Each row below holds a small network's activations on one input, seen along a few directions.
In each table, some parts of the input vary, and every possible input appears once, in random order.
Descriptions start from the smaller parts, as in this example, which fits no table here: one of 3 separate values, together with either a single point or one of 11 places along a line or (one of 4 places along a line, together with one of 8 places around a ring).
Shared parts are said once, and a part with two or three values counts as separate values.

Other details of the inputs shift rows strongly along three fixed directions, in all tables alike. That doesn't count.

A family of inputs:
x1: [-60  -9 -20  -4  49 -18  18  28 -32  29  -9]
x2: [ 24 -35  19 -12   3  24   6  27   6  33 -35]
x3: [ 16  -3   4 -15  11  22  38   7  -3  20 -56]
x4: [ -4  -2   6   0   3 -10 -10  -2  -1  -4  13]
x5: [ 32 -14   0   1 -11  29  36   6 -19  24 -14]
x6: [-20 -24  -1  10   5   0 -23  14  -3  28  16]
x7: [ 16  20  -4   2  -2  18  19 -29  -1   2 -32]
x8: [-11 -20   1  -3  18 -10  -9  26  -4  12   5]
x9: [ -2  20   1   5  -9 -20 -15 -19   2 -29  29]
x10: [-33  -7 -17  -2  38 -12  15  28 -23  27 -20]
x11: [ 15  15  10  -6 -15 -17 -17 -17  19 -47  33]
x12: [ -7 -21   5   1  11  14  14  22 -14  48 -36]
x13: [ 19   4   8  -8  -1   1  10  -9   7 -14 -15]
x14: [-45  23 -32   6  20 -12   7  -9 -19  -3   8]
x15: [ 25 -22  27  -3 -20  10 -26   8  13   7  14]
x16: [ 40 -25   8   4 -21  25  15  16  -2   5  11]
x17: [ 46 -12  27   9 -30  23 -19 -20  23  10  -5]
x18: [ -6 -39  18   3 -11  -4 -56  19  19   3  60]
x19: [-41  40 -26   8   2 -25   6 -13 -14 -24  23]
x20: [-3 -7 -7 -3  4  6 -2  1  4  0 -2]
x21: [ 34  11  15   1 -33   2 -12 -14  21 -23   7]
x22: [ -1   6  11  -5 -13  -5 -14  -4  11 -22  28]
x23: [-10 -31   8   3  -5 -11 -37  37   9  13  38]
x24: [-26   7 -16   3  22 -17  10  11 -15   5  -7]
x25: [ -3   7   5  10 -10 -19 -20  -9   3 -12  26]
x26: [ -8  26  -9  -8  10   7  38 -12 -12   1 -34]
x27: [ 25  12  12  -8 -13  15  13 -17   5  -6 -21]
x28: [ 10  21  -4  -6  -7   2  13 -11   2 -18 -13]
x29: [ 18 -21  14  -7  -8  14 -14   3  17  -3   0]
x30: [ -1 -29  -2   5  14  17   5  20  -5  43 -34]
x31: [ 20  26   2 -15  -5  12  33 -19   6 -22 -36]
x32: [-15 -24  11   1   6 -16 -29  20   1   6  34]
x33: [ -6  29 -19  10  -5  -4   6 -24   3 -24   0]
x34: [ 21  22   9   3 -11   0  10 -30   4 -17 -13]
x35: [ 21  16  -3   1 -12  11   3 -23  10 -18 -13]
x36: [-21  31 -29   3   7 -10   8 -20  -6 -26   3]
x37: [-45  35 -34   7  13 -20   6 -20 -12 -22  24]
x38: [-13 -24   2   6   8 -18 -26  30   0  16  23]
Description of these inputs: one of 2 separate values, together with either a single point or (one of 3 separate values, together with one of 6 places along a line).
The inputs of x31 and x22 match in every part but the choice among 2 separate values. If x24 is changed in the same way as x31 into x22, which row does it become?
Answer: x34
Which other rows does x31 become when the choice among 3 separate values takes its other values? List them by row number.
Answer: x11, x29
Which other rows does x6 become when the place on the line of 6 takes its other values? List them by row number.
Answer: x7, x14, x17, x18, x37

A family of inputs:
x39: [-28 -19 -12   7  10  -2  -5  25 -16  23  17]
x40: [-25 -18  -6   2  16  -8 -14  22  -6  18  10]
x41: [ -4 -28  10   4  -3  -3 -30  19   8  15  23]
x42: [  0  31  -7  -4   3  -1  12 -28   3 -21 -18]
x43: [ -9  17 -10  -4   7  -7  22   0 -12  -9  -7]
x44: [ 25 -26  19   3 -17  12 -20   6  15  12   9]
x45: [-33  11 -30   3  22  -1  31   5 -26  14 -15]
x46: [  6  27   0   7 -18  -9 -12 -29  11 -30  20]
x47: [-12  35 -10   2  -2 -16  -4 -28   4 -31   9]
x48: [ -5 -22   3  -3   3  -1  -1  28  -9  14  16]
x49: [ -4  24  -6   1 -11 -13  -8 -15   9 -39  23]
x50: [  4 -24  16  -5  -2  -6 -32  16  16  -1  20]
x51: [ 35 -27  31  -8 -15   7 -19  14  19   2   9]
x52: [  1 -11   0  -1   7  12   8   8  -4  19 -16]
x53: [-17  -1 -13  -2  16  -1  16  12 -13   9 -11]
x54: [ 25   3  -1  -7   6  30  51  -6 -10  18 -61]
x55: [ 50  -1  32  -2 -20  21  -5 -27  24  -1 -29]
x56: [ 28  -1   4   2 -10  24  20 -12  -4  16 -31]
x57: [ -2  27   0  -3  -7 -25 -11 -16   9 -43  26]
x58: [-32   3 -20   9  14 -11   2   8 -17  14   6]
The inputs of x45 and x54 match in every part but one. If x40 is changed in the same way as x45 into x54, which row does it become?
Answer: x49
Describe the family of inputs behind these rows.
Answer: one of 4 places along a line, together with one of 5 places along a line
Which other rows does x52 become when the place on the line of 5 takes its other values? List them by row number.
Answer: x43, x44, x53, x58

A family of inputs:
x59: [-11 -13  -8   3   6   5   7  18 -12  23  -5]
x60: [  3 -16   3   0   8   8  10  16 -10  24 -15]
x61: [  8 -15   5   0   3   7   6  11  -5  16  -8]
x62: [ 14   8   9  -3 -14  -5 -14 -10  15 -25  14]
x63: [ -5 -12   2   1   1  -2  -9  13   1   8   7]
x64: [ 14 -20  19  -4   0   5 -12  10   9  13  -6]
x65: [  1  16  -3  -2   4  -3  14 -11  -3 -10 -12]
x66: [-1 11 -5  6 -6 -5  3 -7 -4 -7  9]
x67: [  5 -20   1   0   3  14   9  18  -7  27 -15]
x68: [-21   1  -7   3   4  -9 -10   3  -4   0  17]
x69: [ 23  -6  18  -6 -12   6 -11  -8  17 -11   3]
x70: [ 20  12  10  -3  -5   5  -2 -21  12 -10 -21]
x71: [  6 -15  -1  -2   5  11  14  15  -8  18 -16]
x72: [-10  -6   0  -2   2 -13 -16  11   5  -9  21]
x73: [-24  14 -13   2   2 -17  -9  -5  -3 -20  29]
x74: [  7 -12   6  -3   1   6   1  10   3   8  -8]
x75: [  4  10   2  -2  -7  -6  -8  -7   9 -19   9]
x76: [-10  14 -12   7  -4 -11 -12 -13   5 -18  18]
x77: [-13   7 -10   0   7  -2  10   1  -7   4  -9]
x78: [  1 -13   1   3  -1  11   3   7  -5  19  -4]
x79: [ 4 -5 -2  4  1  5  1  0 -3 10 -9]
x80: [ -8  -2   3  -2   5 -10  -9   5   2  -4   8]
x81: [10 -9 11 -3 -4  4 -9  4  9  4 -4]
x82: [  5  16  -5   1  -2   9  18 -17  -4  -2 -18]
x83: [  8  22   1  -3  -6   2   8 -24   6 -17 -11]
x84: [ -6  10  -7   3  -7  -7  -4  -3   1 -14  17]
x85: [ -5  10  -1   1  -7 -13 -16  -5   8 -21  21]
x86: [ 2  2  0  1 -4  4  1 -6  0 -1  2]
x87: [-13  23 -12   4   2 -11   8 -12  -7 -13   4]
x88: [-27  -2 -21   2  17  -5  16  18 -20  13  -2]
x89: [-18  19 -20   4   4  -3  18  -9 -14  -4   1]
x90: [  3  24  -2   1  -6  -7   4 -20   2 -20   0]
x91: [-31  -2 -17   3  13 -12   0  17 -13   7  13]
x92: [  9  19  -2  -2   0   2   5 -23  10 -13 -22]
x93: [17  1  8 -1 -6  3  3 -6  3 -5 -4]
x94: [  4  -6   6  -1   6   7   7   3  -2  18 -23]
x95: [ -3   4  -3   5  -1  -5 -10  -5   2  -5   7]
x96: [-13  26 -20   2  13   0  37 -12 -20   3 -30]
x97: [ -9  -5  -7  -2  13   5  15   8 -11  14 -14]
x98: [ 16 -29  11   4  -9  12 -20  10  12  17   5]
x99: [  9 -13   9   2  -6   4 -20   1  14   3   4]
x100: [ 12   8   8  -3  -8   5  -3 -16   9  -9  -7]
x101: [ 0 -5 -1 -2  4  6  7  4 -3  7 -6]
x102: [ 26   4   9   0 -12  10  10 -12   3  -3 -10]
x103: [ -8  11  -7   3  -5  -6  -6  -7   0 -14  21]
x104: [-10  13 -11   0   6  -1  14  -7  -9  -4  -5]
x105: [  9 -26  14  -4  -1   8 -14  15   6  14   5]
x106: [ 23  -6  19  -2 -15   1 -15  -6  14  -9  10]
x107: [-34  -2 -13   3  11 -15 -13  11  -8   2  26]
x108: [ -4  -2  -2  -1  12   2  14   7 -10  15 -18]
x109: [  3 -23   5   0   1  11  -1  16  -4  22   0]
x110: [-10 -12  -4   0   4  -4  -6  18  -3   5  13]
x111: [ 17   4   9  -3  -2   8   9  -9   4   2 -21]
x112: [ -7 -18   8  -3   2  -4 -22  14   6   5  19]
x113: [ 19   5   7  -3 -12   4   0  -8  10 -15   0]
x114: [ 15 -26   9  -1  -3  13  -1  19   0  20  -4]
x115: [ 12 -23  15  -1  -7   5 -19  15  11   8  10]
x116: [ 14  10   6  -7  -3   6   7 -15   7 -11 -14]
x117: [  7  17  -1   0  -3   1  12 -15  -1  -9 -11]
x118: [-30  23 -24   8  10 -14  16  -5 -19  -3   3]
x119: [-3  0  2 -1  4 -5 -1  2 -1 -1  1]
x120: [  7 -21  13  -2  -5   2 -20  11   9   3  18]
x121: [ -3   4  -9   1   3   4  16  -3 -10   1  -4]
x122: [ 7  4 -1  2 -6  5  6 -4  0 -1 -6]
x123: [ 26  -4  13  -4 -13   8  -3  -4  13 -10  -2]
x124: [-19 -11  -9   1  12  -5   1  20 -10  12   5]
x125: [ 11  25   4  -2  -7  -3   7 -25   7 -19 -13]
x126: [-17   0 -14  -1  15  -2  17  11 -14   9 -10]
x127: [ -8  -7   4  -2   1  -5 -17   5   6  -2  15]
x128: [-14  -3  -3  -2   4 -12 -12  10   2  -8  18]
x129: [-24   0  -4   1   7 -23 -20   9   0 -12  32]
x130: [-26  -1 -20   0  22   3  26  12 -23  21 -18]
x131: [ 16   5   6  -3  -5  13  10 -13   4  -1 -19]
x132: [11  2  8  3 -9  1 -5 -7  4 -2  3]
x133: [  7 -16   1   0   1  12   8  14  -5  19 -11]
x134: [ 0  2  6 -2  3 -3 -2 -3  4  1 -8]
x135: [ 6  3  8 -3  1 -1 -1 -5  5 -2 -9]
x136: [-14  -3   1   7  -7 -21 -43   2  11 -17  48]
x137: [ 4  4 -3  2 -7  6  5 -7 -2 -3  4]
x138: [ 16  16   3  -1  -8   2  11 -16   2 -14  -8]
Describe the family of inputs behind these rows.
Answer: one of 4 places along a line, together with either one of 2 separate values or (one of 3 separate values, together with one of 6 places along a line)
The inputs of x95 and x136 match in every part but the place on the line of 4. If x91 is changed in the same way as x95 into x136, which row does it become?
Answer: x115
The inputs of x97 and x69 match in every part but the place on the line of 4. If x82 is changed in the same way as x97 into x69, which row does it become?
Answer: x100
The inputs of x72 and x126 match in every part but the place on the line of 4. If x134 is changed in the same way as x72 into x126, which row does it become?
Answer: x87
Which other rows does x71 become when the place on the line of 6 takes its other values? List them by row number.
Answer: x59, x67, x88, x114, x133

A family of inputs:
x139: [  5  -9  18  -1  -5 -11 -32   6  12  -3  15]
x140: [-23  52 -16   0  16 -28  20 -26 -13 -24 -14]
x141: [-48  -6 -15  -2  34 -27  23  36 -36  17  10]
x142: [-21  32 -25  -2  12 -14  36  -1 -22 -15  -7]
x143: [-18  30 -28   1   3 -11  25  -8 -12 -26   2]
x144: [ 27  26  11  -1 -17  -3 -11 -33  20 -33  -5]
x145: [ -9   1  16   2   5 -28 -24   3   3 -10  30]
x146: [ 19 -56  20  -6 -16  24 -42  34  21  11  40]
x147: [ 30  -7  16 -13   6  20  45  10 -13  25 -55]
x148: [-39   3 -18  -1   7 -14 -35  -4   9 -15  38]
x149: [ 38   9  18  -4 -16  14  -1 -28  23 -11 -32]
x150: [-10 -25  -8  -6  16  15  18  30 -11  29 -20]
x151: [ 19  14  -8  -9 -17  15  15 -21   9 -28   3]
x152: [  5 -21  10  24 -11  13 -22  -5  -3  42   6]
x153: [ -8  -4 -15  25 -18   2  -7   2 -19  19  33]
x154: [ -3 -18  -2   4  -6 -13 -17  22   2 -10  40]
x155: [ -8 -32   5  -9  30  29  16  18  -3  52 -61]
x156: [ 44  12  22  -3 -25  16  -8 -34  33 -21 -22]
Describe the family of inputs behind these rows.
Answer: one of 2 separate values, together with either a single point or one of 8 places along a line
The inputs of x151 and x155 match in every part but the choice among 2 separate values. If x141 is changed in the same way as x151 into x155, which row does it become?
Answer: x145
Which other rows does x153 become when the choice among 2 separate values takes its other values? List them by row number.
Answer: x152
Which other rows does x144 become when the choice among 2 separate values takes its other values? List them by row number.
Answer: x154
